[133 128 130 129 143 125 120 155 136 126 143 126]
The largest entry is 155
The entry just right of 155?
A: 136
The entry just left of the largest entry: 120

Read these off the table that follows. Indices start at 1.
1) Which number is the entry in row 1 and column 1?
2) Which number is the entry in the bottom-left corner?
3) Which number is the entry at row 2, column 3?
4) Which number is the entry at row 2, column 1?
5) Which number is the entry at row 1, column 2?
[[115 122 138 144 149 111 109 147 109 137]
 [124 137 149 111 125 124 125 150 108 146]
 [141 146 144 107 116 139 145 132 122 127]
 [123 142 145 108 127 120 132 146 106 140]
 [108 135 109 115 135 111 137 108 148 107]
 [107 135 109 125 140 113 133 109 146 106]
 [111 120 112 140 150 109 111 121 130 118]
 [111 113 117 145 148 107 109 130 129 133]
 [132 148 149 111 130 130 144 150 108 136]
 [129 148 121 114 123 138 149 113 145 108]
 [118 115 144 133 138 108 110 149 113 148]
 [142 146 134 113 118 141 146 120 141 124]
 [135 147 118 111 118 137 146 109 148 115]]
1) 115
2) 135
3) 149
4) 124
5) 122
